These are the activations of a small neural network, seen along a few directions. Each row is one input.
In each table, some parts of the input vary, and every possible input appears once, in random order.
Descriptions start from the smaller parts, as in this example, which fits no table here: values(3) and (point or line(9) or (line(6) and ring(8))).
Shared parts are said once, and a part with two or three values counts as separate values.

Other details of the inputs shift rows strongly along two fixed directions, in all tables alike. That doesn't count.

Rows:
x1: [-6  2 -5  5  7  8  9  5  2  0  3 15]
x2: [ -8  -4  -6  13   9  10 -21  -4   9  12   2 -16]
x3: [  7  -4  13  -6  -4 -15   7   3 -23 -24  -6  10]
x4: [ 11 -10  20  -2   1 -26  14   1 -15 -14  -8   2]
x5: [ -3   9   6   2  12 -13  14   0 -16  -7 -13   4]
x6: [ 2  5 -6  2  8  0  9  5 11  0  8 12]
x7: [  7  15 -29  11  17   9  12  -7  18   9  -2   8]
x8: [  0  18 -15  -8  13   1  24  -2  -3  -4 -11  12]
x9: [-12  -3  -7   0   2  21 -11   6  12   9   5   0]
x10: [  6 -13  42 -13 -46 -17 -12  -2 -37   1  16 -12]
x11: [ 3 24 -7 -1 15  1 28  3  0 -2 -6  5]
x12: [ -1 -11   8  -4   6   1 -23   0   7   9   2 -14]
x13: [ -3  -7  18  -8   0 -24  11  -1 -23 -17 -11   3]
x14: [  7  27  -3   5  12 -14  26   8 -13 -12 -12   9]
x15: [  5  17 -20   2  14   8  -8   2  14  10  -4  -1]
x16: [ -4  -3 -20  -1   1  17  -3   4  18  12  -2   3]
x17: [ -3 -13   1   8  -3  16 -29  -1   2  -2   8 -10]
x18: [ -6  -4   0   4  -1   9  -6  -3   7  -2  10 -13]
x19: [  6  15  24 -12 -25 -19  28  -5 -34   4   8   8]
x20: [  0 -11  -7   3   4  16 -21  -8  18   6  17 -10]
x21: [ -4 -10  29 -10 -40  -8   1   1 -22  13  22  -1]
x22: [-13 -25  11  -7 -15   4 -16   4   0  -9  12  -3]
x23: [  4  -8  -5   7   2  12 -32  -3  15   5  12 -10]
x24: [-10  -2 -13  11   3  18 -10   5  18  11  12  -4]
x25: [  0 -13   1   0   1   2 -18  -1   9   9  -5 -15]
x26: [  3 -14  34  -9 -15 -12  -6  13 -19 -23   3 -14]
x27: [  3   9   8   0  12  -9  11   5  -8  -1 -11  -2]
x28: [ 6  8 -6  7 21 -7  4 -4  3  6 -4  5]
x29: [  1  -6 -15   4  -4   9 -17  -2   7   1  -4  -8]
x30: [  2   4  12 -14   0 -13  18  14  -2 -10   3  10]
x31: [  7  -7  17   3  -4  -5  -5   7 -11 -15   5  -5]
x32: [ -2 -15  -2  -1   0   6 -18  -3   5   8  -8 -12]
x33: [  2 -12  23   5   3 -11  -2   2 -14  -9   2  -7]
x34: [-11 -19 -10   4  -4  20 -22  -2  13   6  12   3]
x35: [ 10  38   4   6 -17  -9  15 -11  -6  19  -9  15]
x36: [ -1 -16  33 -13 -15 -11  -7  10 -23 -24  -1  -9]
x37: [  3  28 -29  10  19   4  -2  -1  16  10  -5   4]
x38: [ -6 -10  -4   6   7   6 -30  -6  14  13   6 -16]
x39: [  0  -2 -26  12   7  17  -7   1  26  15   8   5]
x40: [  2  11 -20   3   9   1  12  -4  13   2  -2   0]
x41: [  5 -10  12 -13  -8  -8   7   3  -2 -12   2  -8]
x42: [-12  -9  -8   4   0  20 -20  -8  10   4  10 -12]
x43: [  6   5 -18   3   3  11 -17   2  16   8  -5  -7]
x44: [ -3  20 -16   4  13   7  22  11  10   8  -3  11]
x45: [ -1  16  -6 -11   7  -7  31  11  -8  -8 -12  23]
x46: [-14   1 -14   7   4  16  -5   3  13   9   6   3]
x47: [  0  22 -12   6  11  -3  12   2  -6  -6 -12   7]
x48: [ -8 -26   6  -1 -17   4 -19   5  15   0  14 -11]
x49: [  2  14 -15  -3   9   4   1   2  -3  -1 -14   7]
x50: [ -2 -20  25 -11 -19 -16 -10   3 -22 -27   1  -7]
x51: [  9 -21  25  -7  -7 -23   7   1 -21 -19  -7   0]
x52: [ -8 -14  -2  12   8  16 -28  -7   5  11   3  -9]
x53: [  4  -6 -12  -2  -4  12 -19   1   7   4  -7  -9]
x54: [  2  30 -15  10   1  -2  12 -13 -14  40  -5   8]
x55: [  3   0 -15   4   3   3  15   4   7   1  -2  16]
x56: [ -3 -12  20 -16 -12 -18  12  -1 -20 -27   2   1]
x57: [ -6  -1  17   1 -37  10 -16 -10  13  27  15   0]
x58: [ -5   4 -13   2   5   4  -1   5  17   7   9   4]
x59: [  6 -30  14  -2 -18   1 -28  -1  -5 -14   7 -12]
x60: [  4  14   3  -7   8 -17  25   1  -3 -12   0   7]
x61: [ 5 13 -7 -6  5 -9 30 13  5 -2 -8 14]
x62: [ -1  21  -5   2  22  -6  20   2 -10   3 -21   8]
x63: [ -1  16   3  -8   9  -7  29   3 -11 -12  -9   9]
x64: [ 12  12 -18  10  10   0   3   0   8   2  -7   6]
x65: [ -5  -4  17   7 -27   8 -33 -22   8  35   6 -13]
x66: [  3  -2   7  -8   2  -7  16  -4 -14 -19   0  11]
x67: [  2  -1  14   1   0  -9  20  12  -8 -13   7  11]
x68: [  1  19 -12   5  18   5  23  -4  -3  -4  -4  14]
x69: [  3 -16  -5   0  -3  10  -7  -8   7  -3   6  -3]
x70: [ -3  17 -26   4  23   8   2  -5   5  16 -20   7]
x71: [  5   1   7  -3   3 -25  24   2 -17 -12 -18   5]
x72: [  8   3  19  -3   3 -14  29   4 -17 -23   4   6]
x73: [  3  17 -31   0  14  14  13  -5  15  10 -11   6]
x74: [  9  -2  13  -6  -8 -25  11   7 -13 -21  -6  -1]
x75: [ -8 -21  -6   1 -12  10 -14   3  13   2   8  -5]
x76: [ -3 -29  21  -1 -12 -10 -24  -2  -1  -5   3 -21]
x77: [ -4  -1  14   2 -33  15 -24 -22  13  27  16 -10]
x78: [  1  17 -22  10  25   0  12  -8  -2   8 -17  16]
x79: [ -4 -19  11 -11  -7  10 -25  -2  12   0  16 -19]
x80: [ -3  -2 -21   4   3  16  -4  -8  15   6   1  -6]
Description of these inputs: line(4) and (values(2) or (values(3) and ring(6))).
Changing only the line(4) part turns x53 into x32. The same change can be made to x3. Which row results?
> x78
Changing only the line(4) part turns x40 into x48. The same change can be made to x77. Which row results?
> x57
Change only the values(3) part in x31. List by row number the other rows that result.
> x14, x26
Change only the ring(6) part in x78. List by row number the other rows that result.
> x4, x28, x33, x51, x52
Start at x61 and move only the line(4) part, one step at a time. The first step leads to x41. Which rows follow, in order?
> x43, x25

Rows:
x81: [ -5  34 -24  19  20  21 -20   2  22  34  12 -13]
x82: [-18 -35   4   1 -11  24 -27 -10  -3  -9  30 -24]
x83: [  6 -44   6   4  -6  11 -29   0  14  -5  25 -33]
x84: [  8 -32   0  -7 -20  10 -45  -5  24 -19  15 -10]
x85: [  3 -13  34  -9  -2 -26  35  12 -27 -37  13  -5]
x86: [-17 -18  37  -8   3 -31  21  11 -41 -33   3  13]
x87: [  7 -24  37  -4   9 -44  21  20 -22 -29  -4   7]
x88: [ 13  38 -45  24  30  18 -19   0  34  43   1 -13]
x89: [  4 -43  -4  -1 -13   7 -34 -10  11 -11  11 -32]
x90: [ -4 -37   9  -7 -23  13 -28  19  29   2  16 -24]
x91: [ -3 -39   2   3 -16  27 -33  -5 -10  -2  17 -21]
x92: [-10 -16  42  -4   9 -36  23  20 -26 -30   2  10]
x93: [ -5  37  -9 -15  12 -15  58  -5 -14  10  -5  35]
x94: [ 11 -33  10  -1 -14  14 -40   5  27 -14  29 -13]
x95: [ -1  -9  21 -25 -33 -25  26  16 -24 -31 -18   6]
x96: [ 16 -15  39 -26 -13 -41  33  10 -11  -9   5   6]
x97: [  2  31 -37  33   6  36  -7 -19  16  50  -6  14]
x98: [ 19  51 -39   1  16 -10  46  -4  -4 -18 -27  44]
x99: [  7 -13  21 -26 -26 -34  28  21  -9 -33 -16   2]
x100: [ -2 -21  33  -5  -1 -27  16  14 -47 -25 -10  19]
x101: [-15 -29  21 -13 -18  11 -24  -3  20  20  30 -16]
x102: [-21  20 -24  10  33  36 -16 -14  13  18  -6  -6]
x103: [-11  48 -46  19  24  30 -15  -9  14  40   6  -2]
x104: [  5  26 -55  17  17  48 -14  -6  23  19   1  24]
x105: [-19  15 -33   9   9  34  -2  15  41  23   7  -3]
x106: [  8  50 -26   0  37 -12  44  -8 -16  -5 -51  22]
x107: [ 24  51 -17   0  18 -37  35   3 -13  -2 -28  10]
x108: [ -6 -24  16  -1 -14  21 -36   5  22 -17  35 -10]
x109: [  0  60 -14  17  16 -11  61 -12 -12  13 -12  37]
x110: [  0  -2  32 -19 -15 -16  23   7 -28 -49  17  21]
x111: [ 15  56 -23  17   6 -20  53 -16 -11  14 -33  33]
x112: [ 11 -16  17 -14 -16 -28  27  -2 -38 -38  -9  -2]
x113: [  4  44 -48  22  21  32 -20  -5   7  47  -5   2]
x114: [ 15  46 -25  -1  45 -20  45  -4  -1  -8 -48  18]
x115: [ -3  -2  52 -15  11 -25  21  13 -24 -33  -7  -7]
x116: [-13 -33   7  -8 -33  29 -32  14   2   5   9 -12]
x117: [-17 -44   5   5 -11   5 -48  -7  -4   0  -1 -14]
x118: [-10 -49   6   5  -3  -3 -48  -2  10  -3   2 -19]
x119: [  6 -11  28 -31 -29 -35  26  -5 -29 -11 -11  11]
x120: [  7  14 -28  25  -1  10 -14 -22  33  33  -8  -2]
x121: [ -7  35 -28  34  16  27  -1 -14  38  46   9   4]
x122: [-25  25 -52   9  12  44   2   4  32  28   2   8]
x123: [ 10  32 -11 -12   7 -12  53   0 -21  16 -17  39]
x124: [  0 -33  24  -2   8  11 -42   0  16  -2   5 -36]
x125: [ 14  12  29 -15 -21 -39   8   3 -44 -21 -12  -6]
x126: [ -1 -37   7 -18 -25  -1 -35 -12  22  16  10 -19]
x127: [  6 -26  26  14 -24   3 -33  -8  21  18  22 -24]
x128: [ -8 -27  20  -4  -2  26 -44  -5 -11   2  -2 -21]
What is each input in this table made of?
> ring(6) and ring(8)
Changing only the ring(8) part turns x120 into x99. The same change can be made to x109. Which row results?
> x122
Start at x115 and move only the ring(6) part, one step at a time. The first step leads to x102. Which rows follow, in order?
> x128, x106, x114, x124
Change only the ring(8) part in x88. List by row number the other rows that result.
> x83, x87, x90, x94, x96, x124, x127

Rows:
x129: [ -4 -30  22 -10 -29  -1 -16   4  -8  -9  12  -9]
x130: [  8   6  12  -5  -4 -17  14   2 -23 -13  -9   9]
x131: [  5 -34  17 -11   6 -11  -5  18   2 -49   8 -11]
x132: [  5  27 -31   9  14   2   9  -8   9  15 -17  11]
x133: [ -3 -12   3  10  -4  14 -34  -2   7  15  10 -17]
x134: [  8  28 -20   7  19  -3  21  -6  -5   9 -12  14]
x135: [ -4 -13  34  -8 -13 -11   3   4 -14 -12  11   0]
x136: [-13 -14   4   0 -10  18 -29  -8   3   7  14 -18]
x137: [ -7  14 -25   8   8  16  -2  -6   9  13   0  13]
x138: [ 1 15 -7  3  4 -4 19  6  3  9 -1 11]
x139: [ -1  -7  -6   1  -8   9 -15  -8  15  13   6 -11]
x140: [-11 -22 -24   4  34  15 -18   7  17 -10 -11  -9]
x141: [  8   6  10 -12 -11 -19  20   3 -11 -12  -9   9]
x142: [-1 12  2 -1  2 -3 22 -3 -8 -2 -1 13]
x143: [  1 -24  18  -1 -19  -2 -23  -7   0  -2   8 -17]
x144: [ 0 27 -1  2 13 -7 26  5 -9 -1 -7 11]
x145: [ -1   6 -16  14   6  14 -20  -9  22  25   0 -10]
x146: [  3   7  13  -6  -5  -9  17   5 -21 -14  -7   6]
x147: [ 10   8  17 -12  -5 -22  21   6  -8  -5  -4   7]
x148: [ -5   0 -22   8   1  20 -11  -4  17  22   8  -3]
What is each input in this table made of?
> values(2) or (values(3) and ring(6))
Change only the values(3) part in x148. List by row number the other rows that result.
> x129, x138
